Each row below holds a small network's activations on one input, seen along a few directions.
In each table, some parts of the input vary, and every possible input appears once, in random order.
A made-up example of a description, with smaller parts first: values(2) and (point or line(9) or (line(6) and ring(8))).
Shared parts are said once, and a part with two or three values counts as separate values.

Other details of the inputs shift rows strongly along two fixed directions, in all tables alike. That doesn't count.

Rows:
x1: [  8  11  48 -29  -7  -8  -5   5 -29 -35 -43   4  12 -45  19]
x2: [  4  -5  16 -11  -3 -39 -11   6 -32  19 -25  13  81   4 -19]
x3: [-11 -42  60 -33  24  51   9 -25 -45 -12  38  -5 -24  38  27]
x4: [  3  29  -3 -17 -72 -32  -5  -3  32  20 -23 -16 -32 -52 -57]
x5: [ -3  28  -1  -8  44 -24 -22  17 -27  -4   2 -16  30 -32  17]
x6: [  6  21  44 -47 -17 -13 -20  18 -43 -14 -12 -14   5 -33  14]
x7: [ 14  26  -8 -37   6   4   8   8 -20 -25 -71  22  22 -10  14]
x8: [ 14  37 -43  33 -37 -36   5  -1  67  43 -22 -18  -4 -37  -7]
x9: [ 37  12 -41 -21 -19 -38  -5  14  59  17 -19 -14 -38 -45 -28]
x10: [-10 -20  12 -24  20  46  -3  15 -37 -49  21  24 -22  71  29]
x11: [-22 -69   6  39 -30 -17 -15 -10  42  -5  46  23 -20  39 -54]
x12: [-12 -10  -3  31  41  35  21 -24 -37  -5  41  -2  10  73  47]
x13: [  5 -36 -23  41   8   8   9 -19  40  14  46 -29 -57  29   6]
x14: [-12 -29  17 -18  25  48   4   2 -30 -69 -10  39 -19  51  39]
x15: [-15 -11 -26  13 -30  34   9 -16  49 -14  -6  27 -52  44 -26]
x16: [-22 -22   9   7 -35  22  20 -41  24   5  34   7 -53  19 -38]
x17: [  9  35  -4   7  14 -15  20   8 -11   6 -34   1  44 -11  43]
x18: [-20 -23  21  12  62  36  -3  -6 -33 -19  40   2  -1  45  19]
x19: [  7  28  -2  -5  44  -8  -2   1 -25  21 -22 -15  43 -16   2]
x20: [ 44   3  -2 -53  36   3  -4  15 -17  13 -32 -17  10  -9  21]
x21: [ -3 -20 -33   8 -10  24  23 -21  43  -3  19  17 -57  48 -31]
x22: [  6 -34 -29  -4   0  38  24 -23  41  13   6   4 -57  50 -32]
x23: [  2  35  38 -28 -18   9  -3  -9 -30  -3 -45   4  29 -25   8]
x24: [ 16  -1   7   6  -6 -13   9  19 -50  43 -10  20  63 -23   0]
x25: [ 18  25 -33  29 -31 -44 -11  12  72  27  -8 -24 -19 -49   8]
x26: [ 22  38 -47  23 -33 -46   7   4  54  41  -9 -24 -10 -33 -20]
x27: [-13 -69  31  20  21  46   9   7 -54  -6  70  32  29  48  19]
x28: [ 23 -15  16   4   1 -21  -8  35 -45  31   6  12  50 -36  13]
x29: [-30 -13  53  -3   0  50  23 -28 -45 -50 -10  34  -1  40  12]
x30: [  8  20  49 -32 -11   0 -20   4 -26 -18 -32  -3  15 -38  22]
x31: [-11 -11 -33   2 -32  23  12  -5  37 -14  11  20 -61  49 -39]
x32: [-50   1 -29  51 -20  15  -6 -20  56  -5  23  14 -41  19 -37]
x33: [ 24  30  -2  -5  19 -28  -8  26 -19   6   5 -22  27 -13  48]
x34: [ 37 -19  16 -28  10 -12 -16  19 -19   6   3 -22  67 -18  -2]
x35: [ -8  41 -10  -2  38 -17  -9   3 -29   8 -12  -9  44 -19   5]
x36: [-16  34   2 -14  24 -25 -33  32 -33 -16  -3 -13  25 -28  13]
x37: [-45 -22 -16  45  -7  -1  -4  -4  50 -36  22  13 -55  -2 -29]
x38: [ 33  16 -48  22 -12 -36  11 -12  50  57 -18 -45 -14 -33 -16]
x39: [ -7 -22   8  27  48  26   7 -10 -35 -20  58 -11  -3  60  63]
x40: [ 15  12  39 -46   2 -13  -7   1 -35   2  -3 -16  11 -39  22]
x41: [ 25  16 -33 -15 -39 -26 -20  17  65   2 -45  -3 -38 -48 -23]
x42: [-15  42 -46  14 -31 -48 -20  12  45  20 -14 -17 -14 -51 -53]
x43: [-22  38  -3   2  25 -12  -2   9 -25 -16 -41   8  42 -27   7]
x44: [ 13  23   5   3  19 -25   5  23  -6  -9 -20  -6  31 -23  58]
x45: [-45 -11 -18  47 -14   6 -22  -7  59 -19  33   7 -55   5 -26]
x46: [ 18  -9   4  -6  -3  -7  12  14 -44  41  -2  12  73 -27  -6]
x47: [ -3 -55 -13  24 -32  19  14 -27  47   9  41   1  -7  41 -64]
x48: [-17 -32  48 -27  18  59  23 -37 -50   1  23   2  -8  50  14]
Each input here is: values(2) and (line(4) or (values(4) and line(5))).
- Changing only the values(2) part turns x34 into x47. The same change can be made to x44. Which row results? => x17
- Changing only the values(2) part turns x1 into x29. The same change can be made to x28. Which row results? => x24
- Which other rows does x7 become when the values(2) part takes its other values? List them by row number. => x14
- Which other rows does x26 become when the values(2) part takes its other values? List them by row number. => x33
- Start at x18 and move only the line(5) part, one step at a time. The first step leads to x5. Which rows follow, in order? => x36, x45, x37

Rows:
x49: [-18 -10  43 -19  20  43   6  -8 -61 -29   4  22  21  44  26]
x50: [ -8 -11  26 -17   5  20  -2  -2 -22 -26   0  12  -2  14  10]
x51: [-11 -15 -27  36 -20 -13   0  -7  51  10  25  -3 -34   2 -33]
x52: [-16 -14  -4  13 -41   0   1 -15  43  -4  10   6 -49  -9 -43]
x53: [-13   8   8  -2  10  18   2  -5  -7 -23  -2   4 -14  16  18]
x54: [ -4 -13  17  -1  34  26   9  -3 -45  -5  20   6  25  39  31]
x55: [-15   4  25 -14  33  41   7  -7 -47 -32  -2  15  10  47  42]
x56: [-13 -11  13  11  29  26   7   0 -41 -12  18  17  32  44  29]
x57: [ -6 -14  25 -20   5  26   3  -5 -25 -22  -4  15   0  24   8]
x58: [ 29  39 -11 -19   9 -46 -16  24  -8  29 -33 -25  45 -61   7]
x59: [ 23  37 -11  -8   3 -47 -14  26  -7  26 -35 -16  51 -60   9]
x60: [ 36  35  -6 -19   3 -46 -12  21  -9  33 -32 -28  45 -61  14]
x61: [  2 -21 -24  27 -26  -6   9 -13  50  21  24  -7 -37   4 -30]
x62: [ -5 -19 -23  32 -20  -9   4 -11  48  16  28  -7 -40  -3 -31]
x63: [ -5 -17 -29  28 -20  -5   4 -10  50  16  22  -5 -36   4 -36]
x64: [ -8  -9  -1  12  16  12   5  -3 -14  -4  16   6  12  30   8]
x65: [ 35  47  -3 -45  -7 -44 -18  28  -7  10 -61 -19  29 -74   7]
x66: [ -3 -15 -18   5 -34   3   4  -9  50  -5   2   7 -56   2 -36]
- Changing only one part turns x49 into x52. The same change can be made to x61. Which row results? => x60
- What is each input in this table made of? => values(2) and (line(4) or line(5))

Rows:
x67: [  0  23  18  -9  34   2   1   2 -52  10  -8  -6  52   5  41]
x68: [  6 -11  -7   8  -9  -9  -3   2  24   9  21  -7 -34 -15 -17]
x69: [ 11  18  22 -28  19   8   1  13 -60  -1 -23   5  48   7  30]
x70: [-25 -20  21   4   8  38   3 -13 -16 -37  25  19 -19  57  15]
x71: [ -8 -28  16  -2  10  35  12 -14 -11 -13  16  15 -15  39  11]
x72: [-18 -47  -4  28 -21  35  21 -29  27  -9  36  14 -50  47 -31]
x73: [  4  -4 -17  10 -35  -8   7  -5  32  10  -1  -1 -25  -7 -34]
x74: [ 13 -11 -11   3 -26 -14   0  -8  44  12 -11  -9 -36 -21 -25]
x75: [ 12  27 -10 -20 -18 -24  -6   9  14   7 -28  -6   5 -40 -12]
x76: [ 10 -15 -10   3 -25  -7   2 -11  42  11  -5  -5 -37 -14 -26]
x77: [ -2  15   3  -2  17  -9   5  -2 -23   6  -1  -9  25   0  12]
x78: [ -6  16  32 -27  35  14 -11   9 -51 -27 -22   4  28   6  38]
x79: [  2  10  13   1   9  -3  -2   6 -22  -1   5 -12  17 -12  31]
x80: [  4  22  30 -32  26   5  -9  12 -54 -23 -23   1  40   7  43]
x81: [  1   8 -19   7 -37 -15  -1  -4  33   8 -11  -3 -22 -20 -38]
x82: [ -3   9 -11   0 -23 -17  -8  -4  42  -6 -15  -8 -31 -31 -30]
x83: [ 15  14  11 -22   0  -7  -4   8 -15  -4 -19  -4  17  -8  16]
x84: [ 16   4  -2  -5  -6 -31  -8  16   2  15  -9  -4  30 -35 -17]
x85: [  7   0 -16   1 -31 -13   1  -1  41  11  -6   0 -31 -16 -25]
x86: [  8   2 -12  -2 -28 -11   3  -1  33   6  -5  -1 -22 -14 -20]
x87: [ -1  14 -16  -4 -21 -16  -6   1  36   5 -21  -2 -24 -39 -30]
x88: [ 16  12  -3 -12 -16 -22  -7   8  14   9 -24  -7  -6 -24  -3]
x89: [  2 -18 -12  17 -19  -6   1  -5  39   5  32  -8 -47 -10 -28]
x90: [ 15  18 -31  12  -3 -27   0  10  27  16 -15 -14  10 -26   1]
x91: [ 16  15 -10 -16 -18 -18   0   8  13  16 -23  -2   0 -29  -9]
x92: [ 24  12 -36  -3  -1 -31 -10  16  29  24 -10 -23  11 -29 -13]
x93: [-14 -23  19   2   7  34   5  -9 -16 -22  21  18 -17  52  17]
x94: [-29 -18  14  10   8  39   6 -15 -18 -31  20  17 -16  43  -4]
x95: [  1  13 -11  -1 -23 -24 -10  -1  43  -4 -21 -12 -29 -39 -29]
x96: [ 12  15  -5  10 -11 -27  -4   9   9  19 -15  -5  33 -36  -6]
x97: [-38 -52  -5  62 -19  35  13 -25  39  -9  58  28 -47  58 -27]
x98: [ 20  11 -29   1   5 -25  -1  13  22  14  -9 -13   5 -20  -9]
x99: [ 14  21  -6   3  35   4   2  11 -28   1 -10  -3  46  11  40]
x100: [ -5  -4 -15  28 -19  -6   3  -4  37  14  16  -9 -31 -12  -9]
x101: [ 12  11 -18  -1  -4 -27  -6  -3  17  32   0 -26  10 -24 -22]
x102: [  6  12 -12   7  23  -3   0  12 -13   4  -8  -1  26   5  29]
x103: [-12 -33  14   4   5  39  18 -19 -14 -15  24  14 -14  45   3]
x104: [ 12  19  -5   3  37   6  -1  13 -30   5 -12   2  43  12  41]
x105: [  7  -3  21 -17  25  -3 -15  16 -52   1   2   1  64   1  20]
x106: [-15 -21  15   0   6  38  14 -10 -18 -22  25  20 -11  51  13]
x107: [ -4  16  12 -19  11   5  -5   3 -14 -18 -17   2  10 -10   9]
x108: [-23 -50  -1  32  -7  35   1 -17  27  -9  67   4 -61  48 -16]
x109: [ 10  26  -6 -18 -15 -20  -8  10   2  10 -30  -4   9 -35  -9]
x110: [  0  10 -16   3 -30 -13  -4   0  23  10 -15   0 -17 -20 -31]
x111: [ 15   9  24 -26  30   4 -12  16 -51   0   7 -16  40  -6  38]
x112: [-27 -19  18   4   8  43   9 -13 -24 -32  26  22 -11  57  10]
x113: [ -2   9 -19  22 -17 -19   6 -13  34  23   7 -15 -11 -17 -19]
x114: [ 10   8   2 -14  47   6  -2  18 -44  -4  -5   2  41  19  36]
x115: [ 16   4  28 -31  25  11   1   2 -45 -10 -19  -3  35   5  35]
x116: [ 11  -5 -12   1 -14 -31 -19  14  16  24  -3  -7  20 -35 -27]
x117: [ 25  12  -6 -23 -11 -19   4   3   9  17 -27 -11  10 -40  -7]
x118: [-37 -42  28  25  30  52  10 -16 -40 -40  60  24 -28  78  34]
x119: [-26 -28  12  20  25  36  15 -22 -18 -11  49   7 -11  65   3]
x120: [  0  19   1  -5  16 -15   1   3 -22  14  -9  -9  25 -10  12]
x121: [  1  16  10 -21   3   1  -4   6 -16 -13 -15   3  14  -3  13]
x122: [ 22   7 -10 -18 -14 -18   3   1  17  22 -26  -8  -1 -39 -13]
x123: [ -4  -7 -10  25 -23 -21  -2   2  30  16   3   1  -1 -22 -20]
x124: [ 16   4   8 -18   4   0   4   2 -25  11 -23  -3  23 -11   5]
x125: [-30 -18  15   5  12  38   3 -13  -6 -32  18  20 -27  40   4]
x126: [  1  -6 -41  29 -12 -23   4   0  49   4   8  -3 -30  -4 -22]
x127: [  3  13 -13  -6 -25 -17  -7   2  31   5 -17  -1 -21 -26 -20]
x128: [-30 -29 -12  54 -11  28  18 -36  39   3  54   8 -47  51 -22]
x129: [  6  27  14  -4  33   1   1   0 -46  16 -10  -5  51   2  37]
x130: [-11 -21 -14  30 -24 -20  -1  -1  35   5  13  11 -20 -11 -33]
x131: [ -3  22  24 -30  30  13  -6  11 -56 -16 -26   6  39  -4  29]
x132: [-32 -38   1  47  -7  40  16 -22  24 -16  59   9 -50  54   0]
x133: [  3  10   5  -8  24  -5   1   1 -25  16   2  -9  24   3   8]
x134: [ -4   3  26  -1  21   4  -1  10 -48  -7   0   7  57   6  35]
x135: [-37 -43  28  26  29  53  13 -19 -39 -44  64  23 -26  80  34]
x136: [  8  11  -1 -11  21 -11  -8   3 -21  25  -1 -17  31  -5   5]
x137: [  5   1 -39  21  -5 -27  -1   6  37  11  -3  -3 -19 -13 -15]
x138: [-45 -63   5  54 -10  36  15 -24  20 -31  68  34 -45  72 -22]
x139: [ 16   0 -41   8  -9 -26  -9  11  44  26  -1 -17 -11 -21 -24]
x140: [ -5  19  24 -30  30  16  -3   7 -49 -23 -19   7  34   1  30]
x141: [  7  21  -9 -16 -16 -17  -6   8  12   8 -25  -1  -1 -31 -10]
x142: [ 21  21 -10 -17 -21 -24   0  10  10  16 -27  -9   9 -37 -12]
x143: [ -5  15   9 -16   8   6  -3   3 -19 -13 -17   2  13 -10   3]
x144: [ 10 -15  -9   6 -27  -9   4 -12  45   5  -3  -9 -37 -13 -26]
x145: [ -9 -31 -15  28 -25 -11  -2  -2  44  11  26   9 -29  -2 -46]
x146: [ -1  19   8 -16   7   1  -7   6 -24  -5 -27   1  18 -17   0]
x147: [ 11  12  30 -28  23   9  -3  11 -52 -17 -16   2  36  15  43]
x148: [ 11   8 -16  -4 -28 -16   2   4  26  17 -15  -2 -14 -25 -23]
x149: [ 11  25  -4 -19 -14 -26 -14  10  11   5 -32  -8   1 -36  -5]
x150: [ 13  -6 -14  -3 -25 -11   6  -6  30  20 -13  -5 -20 -25 -27]
x151: [ 15   4  25 -32  24  13   5   3 -44  -7 -16   1  35   4  33]
x152: [-26 -14  16   3  11  30  -2 -11  -5 -31  11  14 -25  32   4]
x153: [ -2  11  28 -10  32  10  -4  11 -56  -7   2  -5  36   3  55]
x154: [ 11  24  -1 -18 -11 -25 -14  11   7   2 -32  -8   2 -33   0]
- Changing only one part turns x102 into x90. The same change can be made to x93. Which row results? => x83
- Changing only one part turns x105 into x116. The same change can be made to x142. Which row results? => x148
- Changing only one part turns x94 into x146. The same change can be made to x111. Which row results? => x108
- What is each input in this table made of? => values(2) and ((values(4) and line(5)) or (line(4) and line(6)))
- Which other rows does x132 become when the line(5) part takes its other values? List them by row number. => x79, x89, x111, x135
- Which other rows does x151 become when the line(6) part takes its other values? List them by row number. => x72, x103, x115, x117, x144
- Which other rows does x89 become when the values(4) part takes its other values? List them by row number. => x84, x98, x119
- Which other rows does x81 become when the values(2) part takes its other values? List them by row number. => x110
